These are the activations of a small network on made-up records, seen along a few directions, one row for each record.
After each row come some of the record's fields: B, L, V, Y, D, N.
Not every record has every field; a missing one is left out.
Other fields move the rows too, some of them a lot.
Strong random noise was added to every row along 7 fixed directions; ignore it. To show where, here is one row again and again, with new noise each time:
74, -51, 307, -139, -375, -57, -135, -90, 226, 145, 142, -190, -245, -27, 158, -72, -15, 181, -56, -85, -161, -139, -19, 121, -165, 463, -20, -1, -285
105, 506, 394, -352, -190, -105, -95, 148, 118, 89, -67, -137, -250, 53, -195, 422, 234, 28, -83, 137, -143, -299, -217, -343, -132, 24, -246, 263, 115
-222, -366, -411, 351, 68, -263, -106, -146, -297, -242, 170, -92, 308, -18, 249, -172, -95, -221, -31, 287, -183, 177, -36, 507, -170, -168, 315, -394, 284
41, 199, -112, 42, -95, -286, -194, 146, -100, -312, -54, -258, 104, 229, -153, 236, 127, -340, -61, 368, -215, -269, -66, 210, -478, -174, -38, -57, 347
-265, 48, 114, -124, -46, 23, -115, -121, -130, 399, 57, 106, -364, -76, 29, 102, -39, 143, -9, 309, -41, -128, -75, -89, -53, 155, -50, 304, 104
498, 204, 38, -360, -520, 137, -1, -120, 4, 411, -467, -494, 131, -195, 40, -288, 232, 358, -549, 257, -95, -235, -115, -300, -39, 374, -56, 528, 31
84, -4, 170, -426, -665, 203, 52, -245, -292, 385, -200, -396, 393, -716, 468, -87, -205, 4, -459, 372, -221, -160, -178, -108, 97, -130, 422, 14, 602
-119, -197, -262, 271, 136, -274, -119, -58, -98, -225, 162, -46, 60, 153, 53, -71, 58, -77, 52, 102, -122, 133, -48, 318, -167, -19, 96, -228, -1
-270, 19, 147, -68, -82, -172, -214, 89, -56, -334, 275, -38, -181, 27, -55, 491, -204, -452, 361, 18, -138, -252, 18, 268, -465, -379, 184, -351, 216

-97, -118, 28, 262, -164, -198, 131, 61, 16, -4, -43, -63, -7, 222, -24, -102, -122, -197, -151, 564, -140, -242, -1, 365, -183, 307, -273, -21, 272 => <B:b2 L:l1 V:v4 Y:y5>
-37, -276, -319, 99, -26, 191, -100, -71, -147, 36, -178, -86, -89, 120, -195, -149, -272, -124, 215, 86, 219, -201, 402, 318, -538, 26, 126, 206, -133 => <B:b5 L:l1 V:v6 Y:y3 D:d1 N:n2>
-408, 201, -89, -33, 98, 162, -303, 81, -310, 373, -22, 255, -212, 23, 40, 174, -97, -140, -30, 543, 6, -269, 85, 0, -278, -44, 45, 411, 535 => <B:b3 L:l1 V:v2 Y:y2>
-199, -376, 223, 294, 84, -261, -30, -104, 276, -155, 567, 194, -53, 15, 362, -115, -73, 153, 178, -376, -171, 432, -135, 297, 300, 297, 89, -616, -411 => <B:b6 L:l2 V:v6 Y:y1>
126, -277, 372, 194, -442, -151, 78, 28, 421, -97, 166, -192, -49, 231, 189, -285, -204, -25, -106, 23, -154, -271, 129, 520, -161, 742, -296, -281, -279 => <B:b4 L:l2 V:v1 Y:y5>
-282, 517, 404, -16, 53, -208, -87, 296, 11, -42, 70, 252, -211, 207, -263, 624, 50, -365, 62, 507, -176, -384, -239, -117, -87, -177, -346, 106, 585 => <B:b1 L:l1 V:v5 Y:y1>
-106, -382, -526, 99, 19, 482, -234, -109, -233, 331, -172, 128, -264, 42, -116, -288, -339, 68, 220, 38, 308, -225, 439, 155, -338, 140, 199, 448, -142 => <B:b3 L:l1 V:v2 Y:y4>
348, -94, -170, -57, 113, 401, 224, 99, -31, -257, -286, -44, 574, -313, 109, 21, -34, -67, 160, -563, 365, 79, 34, -363, 456, -636, 452, -279, 121 => <B:b5 L:l1 V:v6 Y:y1>
29, -57, -469, 478, 458, -246, -69, 205, 68, -214, -51, 91, -11, 618, -251, -238, 293, 98, 20, 164, 90, 89, 79, 145, -135, 277, -340, 158, -236 => <B:b3 L:l2 V:v3 Y:y5>
-266, 308, 103, 191, 35, -183, -169, 232, -17, 4, 101, 98, -199, 383, -93, 200, 124, -231, -90, 591, -196, -257, -65, 209, -222, 209, -308, 174, 401 => <B:b2 L:l1 V:v4 Y:y2>
423, 135, 234, -287, -429, -117, 40, -39, 158, -46, -152, -426, 154, -158, 18, 10, 138, 85, -233, -66, -176, -79, -163, -122, -91, 79, 28, -39, -106 => <B:b1 L:l2 V:v3 Y:y1>
89, 132, -124, -43, 107, 162, -312, 202, 98, -210, 54, -5, -106, 188, -83, 125, 98, -63, 230, -421, 105, -103, 176, -11, -288, -92, 163, 23, -177 => <B:b3 L:l1 V:v2 Y:y2>
-249, 14, -32, 8, 152, -104, 172, -142, -303, 172, 23, 174, -45, -174, -80, 153, -47, -34, -36, 375, -43, 244, -191, -106, 222, -282, -8, 52, 273 => <B:b2 L:l1 V:v4 Y:y3 D:d2 N:n1>
227, -177, -254, 240, -5, -295, 273, -158, -88, 4, -272, -227, 262, 70, -164, -351, 133, 186, -314, 276, -51, 280, -98, 105, 15, 197, -164, 40, -76 => <B:b2 L:l1 V:v6 Y:y3 D:d1 N:n2>
65, -238, -220, 262, 125, -184, 174, -128, 30, 41, 23, -70, 258, 23, 212, -425, 202, 304, -270, 83, -118, 399, -219, 44, 353, 287, -51, -101, -119 => <B:b1 L:l2 V:v3 Y:y5>
18, 258, 33, -407, 109, 325, 71, -46, -247, 427, -307, 139, -258, -200, -297, 236, -36, 112, 25, 118, 285, -140, 15, -516, 5, -297, -39, 604, 93 => <B:b5 L:l2 V:v5 Y:y3 D:d2 N:n2>
-242, 5, 79, 274, 108, -302, 11, -50, 96, 95, 332, 197, -41, 123, 235, -221, 161, 208, -206, 129, -257, 361, -128, 204, 226, 493, -239, -76, -164 => <B:b3 L:l1 V:v1 Y:y3 D:d2 N:n2>
-54, -52, -267, 39, -105, 151, -80, -78, -316, 172, -272, -98, 5, -18, -60, -134, -125, -177, -150, 440, 62, -268, 146, 211, -332, -55, 136, 282, 425 => <B:b2 L:l1 V:v5 Y:y2>
-266, -640, -510, 538, 40, -25, -49, -105, -203, -49, 15, 83, 66, 242, 88, -453, -433, -232, 70, 409, 88, -199, 395, 738, -392, 271, 4, -105, 92 => <B:b5 L:l2 V:v5 Y:y5>
236, 202, 439, -77, -47, 78, 101, 151, 360, 14, 115, 109, 87, -39, 233, 15, 191, 292, -121, -466, 35, 41, -170, -338, 580, 275, -179, -126, -215 => <B:b5 L:l2 V:v5 Y:y1>
95, -377, 150, -374, -551, 76, 259, -277, -92, 29, -77, -334, -61, -509, -15, 21, -525, -169, 106, -103, -12, -96, 136, 151, -306, -239, 301, -246, -98 => <B:b2 L:l2 V:v4 Y:y3 D:d1 N:n2>
-98, 83, -113, 107, -123, -103, -266, 150, -75, -194, -20, -141, 7, 287, -91, 188, -54, -439, 43, 504, -173, -439, 74, 341, -517, -68, -45, 14, 409 => <B:b1 L:l2 V:v3 Y:y1>
17, -114, -28, 94, -198, -33, 134, -165, -126, 167, -59, -164, 400, -223, 391, -328, 19, 94, -405, 304, -154, 206, -82, 129, 272, 168, 109, -118, 267 => <B:b4 L:l1 V:v3 Y:y3 D:d2 N:n2>
168, -226, -495, 249, 257, -199, 164, -62, -137, -308, -178, -118, 67, 235, -433, -130, 66, -75, 112, 51, 105, 235, 49, 148, -177, -227, -50, -15, -225 => <B:b2 L:l1 V:v4 Y:y3 D:d1 N:n1>
-270, -64, 237, -340, 48, 410, 245, -28, -219, 198, -44, 344, -77, -546, 16, 414, -487, -143, 356, -213, 350, -200, 49, -433, 332, -658, 241, -61, 323 => <B:b5 L:l2 V:v5 Y:y5>
-146, -168, 348, -115, -51, 202, -51, -7, 191, 85, 207, 235, -372, -77, 86, 122, -319, 13, 368, -405, 223, -234, 216, 29, -29, 97, 55, -103, -304 => <B:b5 L:l2 V:v5 Y:y1>
-9, -146, -184, 72, 119, 93, -58, 79, -18, -180, 29, 101, 90, -17, 39, 37, -116, -106, 195, -268, 121, -26, 115, 4, -13, -225, 175, -200, 8 => <B:b3 L:l2 V:v2 Y:y1>
129, 244, -167, 457, -18, -449, -363, 376, 198, -498, 232, -147, 225, 680, 58, -55, 372, -247, -248, 322, -405, -72, -25, 511, -344, 432, -316, -191, 63 => <B:b3 L:l2 V:v4 Y:y4>
401, -473, 67, -376, -457, 312, 382, -448, 87, 292, -128, -320, 120, -647, 267, -469, -238, 392, -146, -521, 61, 384, 26, -157, 356, 101, 353, -130, -544 => <B:b2 L:l2 V:v4 Y:y3 D:d2 N:n1>
-263, -118, 329, 178, -270, -568, -195, -88, 188, -152, 627, -142, 43, 46, 424, -102, -1, 31, -212, 120, -597, 339, -205, 558, -144, 521, -50, -566, -128 => <B:b6 L:l2 V:v6 Y:y3 D:d1 N:n1>
121, -505, 134, 18, -496, 242, -33, -203, 192, 335, -58, -51, -179, -94, 242, -475, -467, 137, -17, -57, 134, -377, 410, 384, -250, 677, 15, 76, -392 => <B:b5 L:l2 V:v5 Y:y1>
-16, 74, -250, 230, 179, -47, 352, -114, -297, 404, -280, 83, 485, -168, 283, -400, 319, 296, -671, 693, -98, 368, -397, -293, 813, 105, -151, 240, 600 => <B:b2 L:l1 V:v4 Y:y2>
-2, 143, 378, -334, -209, 246, 80, 83, 139, 38, -21, 38, -148, -277, 7, 378, -147, -105, 245, -280, 72, -268, -41, -333, 156, -277, 127, -76, 117 => <B:b1 L:l1 V:v3 Y:y1>
147, -120, -2, -10, -425, 115, -17, -96, 42, 201, -64, -253, 227, -162, 285, -380, -70, 152, -295, 118, -140, 30, 97, 169, -1, 411, 101, 55, -70 => <B:b3 L:l1 V:v3 Y:y3 D:d1 N:n1>
480, -25, -169, 58, -246, -353, 110, 30, 56, -530, -139, -533, 378, 140, -140, -93, 165, -217, -225, -7, -219, 68, -61, 286, -314, -93, -12, -338, -59 => <B:b2 L:l2 V:v4 Y:y3 D:d2 N:n2>
359, 118, -425, -61, 287, 209, 287, -21, -263, -93, -502, -118, 540, -213, -124, -77, 285, 84, -146, -117, 285, 275, -93, -528, 508, -644, 209, 96, 242 => <B:b4 L:l1 V:v3 Y:y2>
68, -12, -499, 45, 227, 123, -58, -91, -198, 245, -336, 61, -202, 159, -350, -281, 120, 221, -19, 172, 248, -37, 217, -122, -186, 97, -121, 643, -244 => <B:b3 L:l1 V:v1 Y:y3 D:d2 N:n2>
-320, 77, -344, 419, 699, -54, 15, -22, -270, 283, 1, 502, -178, 361, -73, -127, 308, 235, -109, 437, 188, 227, -91, -115, 425, 137, -348, 413, 156 => <B:b4 L:l2 V:v1 Y:y2>
307, -86, 62, 10, -218, 74, 178, -5, 185, -58, -183, -114, 287, -149, 77, -185, -9, 31, -120, -163, -15, -48, -82, -78, 238, 58, 54, -121, -9 => <B:b1 L:l1 V:v5 Y:y1>
-463, -70, 398, -283, -66, 256, 70, -110, -51, 316, 175, 373, -517, -412, 38, 364, -424, -75, 429, -157, 157, -236, 37, -179, 92, -244, 192, 25, 91 => <B:b1 L:l1 V:v1 Y:y1>
-100, 126, -33, -227, 262, 134, 188, -206, -189, 369, -9, 167, 188, -472, 216, -29, 210, 392, -182, -141, -14, 609, -333, -576, 665, -272, 202, 120, 73 => <B:b6 L:l1 V:v6 Y:y3 D:d2 N:n2>
-155, -173, -27, 300, 152, -125, 180, -155, -17, 277, 55, 206, -49, 20, 200, -344, 104, 286, -218, 215, -17, 311, -111, 72, 406, 390, -131, 33, -27 => <B:b2 L:l1 V:v4 Y:y2>
252, 138, 79, -199, -50, 59, 55, 67, 151, 100, -286, -98, -447, 227, -440, 111, 92, 93, 110, -20, 205, -348, 105, -221, -270, 133, -293, 424, -293 => <B:b2 L:l2 V:v4 Y:y1>

Here are new rows. What are their fields?
237, 375, -2, -197, 168, 74, 46, 227, 45, -283, -99, -48, 324, -139, -18, 259, 318, -9, 44, -404, 74, 184, -157, -503, 342, -537, 192, -125, 76 => <B:b3 L:l1 V:v3 Y:y2>
-323, -95, -193, 293, 452, -78, -58, -7, -99, 31, 70, 353, -454, 423, -278, 47, -19, -65, 268, 216, 216, -92, 197, 181, -149, 68, -290, 207, -96 => <B:b4 L:l2 V:v1 Y:y2>
-18, -163, -408, 345, 327, -177, 28, 123, -163, -539, -54, 80, 402, 169, -72, 67, -60, -424, 188, 4, 115, -38, 117, 253, -134, -510, 118, -388, 255 => <B:b5 L:l2 V:v5 Y:y1>
69, 178, -371, 128, 391, -397, 142, 110, -202, -396, -196, -89, -99, 379, -711, 286, 246, -199, 130, 217, 44, 108, -91, -37, -353, -435, -273, 122, 1 => <B:b2 L:l1 V:v4 Y:y3 D:d1 N:n2>
298, 466, 388, -227, -225, -358, 167, 221, 175, -284, -237, -317, -58, 198, -561, 489, 158, -221, -56, 151, -145, -253, -161, -168, -365, -142, -409, 23, 100 => <B:b2 L:l1 V:v6 Y:y3 D:d1 N:n2>
207, -68, 467, -104, -494, -51, 174, 126, 306, -314, 58, -293, 164, -46, 93, 106, -267, -295, 7, -130, -114, -347, 41, 245, -127, 81, -73, -450, 39 => <B:b4 L:l2 V:v1 Y:y5>
51, -325, -453, 188, 299, 101, 249, -219, -285, -78, -132, 43, 393, -211, 130, -318, 2, 61, -56, -110, 205, 407, 5, -27, 449, -378, 276, -184, 68 => <B:b4 L:l2 V:v1 Y:y2>
213, 115, -408, -159, 152, 103, -297, 134, -36, -487, -100, -272, 186, 85, -200, 150, 162, -222, 263, -442, 67, -33, 143, -73, -394, -574, 357, -94, -77 => <B:b6 L:l2 V:v6 Y:y2>
-3, 113, 39, 125, -205, -292, -91, -12, -37, 133, -29, -170, 147, 119, 183, -131, 177, 8, -428, 639, -328, -103, -197, 191, -99, 370, -187, 92, 330 => <B:b1 L:l2 V:v3 Y:y1>
-55, 369, 13, -385, 163, -60, 137, 24, -300, 54, -202, -9, -279, -92, -504, 515, 72, -125, 75, 216, 80, -46, -150, -426, -173, -596, -111, 320, 247 => <B:b2 L:l2 V:v4 Y:y3 D:d2 N:n2>
189, -53, 128, 11, -398, -33, -3, -47, 164, 188, -90, -195, 114, -13, 231, -234, 18, 82, -315, 280, -219, -174, -71, 108, 11, 464, -112, 49, 59 => <B:b1 L:l2 V:v3 Y:y1>
-440, 273, 716, 3, -171, -336, 73, 63, 58, 109, 507, 237, 181, -296, 485, 358, -41, -60, -220, 295, -467, 270, -444, -11, 488, 81, -74, -468, 484 => <B:b3 L:l1 V:v6 Y:y3 D:d1 N:n1>
-531, -504, -353, 178, 274, 314, -8, -263, -383, 420, 97, 379, -357, -111, 123, -181, -400, -13, 258, 307, 251, 49, 209, 215, 25, -73, 243, 188, 127 => <B:b2 L:l2 V:v4 Y:y2>
149, -63, 103, 65, -50, -262, 61, 2, 192, -371, 111, -135, -8, 179, -111, 32, 13, -135, 87, -217, -68, 8, 63, 245, -175, 38, -145, -313, -292 => <B:b4 L:l2 V:v1 Y:y3 D:d2 N:n2>
168, 3, 76, -150, -462, 30, 64, -160, -70, 426, -331, -296, -165, 27, -140, -272, -106, 134, -390, 587, -43, -381, 128, 114, -313, 528, -336, 526, 23 => <B:b4 L:l2 V:v1 Y:y3 D:d1 N:n2>
281, -31, -254, 6, 38, -14, 73, -125, -90, 163, -366, -178, -36, 115, -307, -218, 153, 211, -159, 151, 125, 64, 36, -80, -179, 128, -105, 387, -187 => <B:b2 L:l1 V:v6 Y:y3 D:d2 N:n2>
-381, -108, 203, 82, -137, -95, 150, -151, -207, 243, 174, 139, 62, -297, 401, -8, -191, -112, -203, 466, -192, 101, -157, 187, 266, 11, 107, -221, 520 => <B:b2 L:l1 V:v4 Y:y2>
4, 23, -249, 426, 131, -317, -39, 166, -121, -298, -43, 18, 276, 312, -59, -52, 117, -198, -101, 386, -32, -69, 23, 294, -109, 13, -136, -100, 218 => <B:b5 L:l1 V:v4 Y:y1>
-594, -378, 300, -144, -235, -40, -312, -254, -13, 162, 617, 112, -586, -185, 165, 172, -563, -106, 434, -83, -193, 31, 191, 495, -524, 150, 260, -260, -302 => <B:b6 L:l2 V:v6 Y:y3 D:d1 N:n1>
-196, -585, -138, 377, 201, -76, 11, -204, 133, -145, 458, 165, 99, -71, 498, -355, -72, 174, 194, -438, -47, 499, -49, 335, 387, 170, 326, -593, -375 => <B:b1 L:l2 V:v3 Y:y1>
640, 131, -347, 144, -74, -101, 114, 239, 7, -468, -464, -420, 728, 198, -138, -216, 266, -133, -371, 30, 40, -173, -14, -11, -66, -129, -93, -60, 203 => <B:b5 L:l2 V:v5 Y:y5>
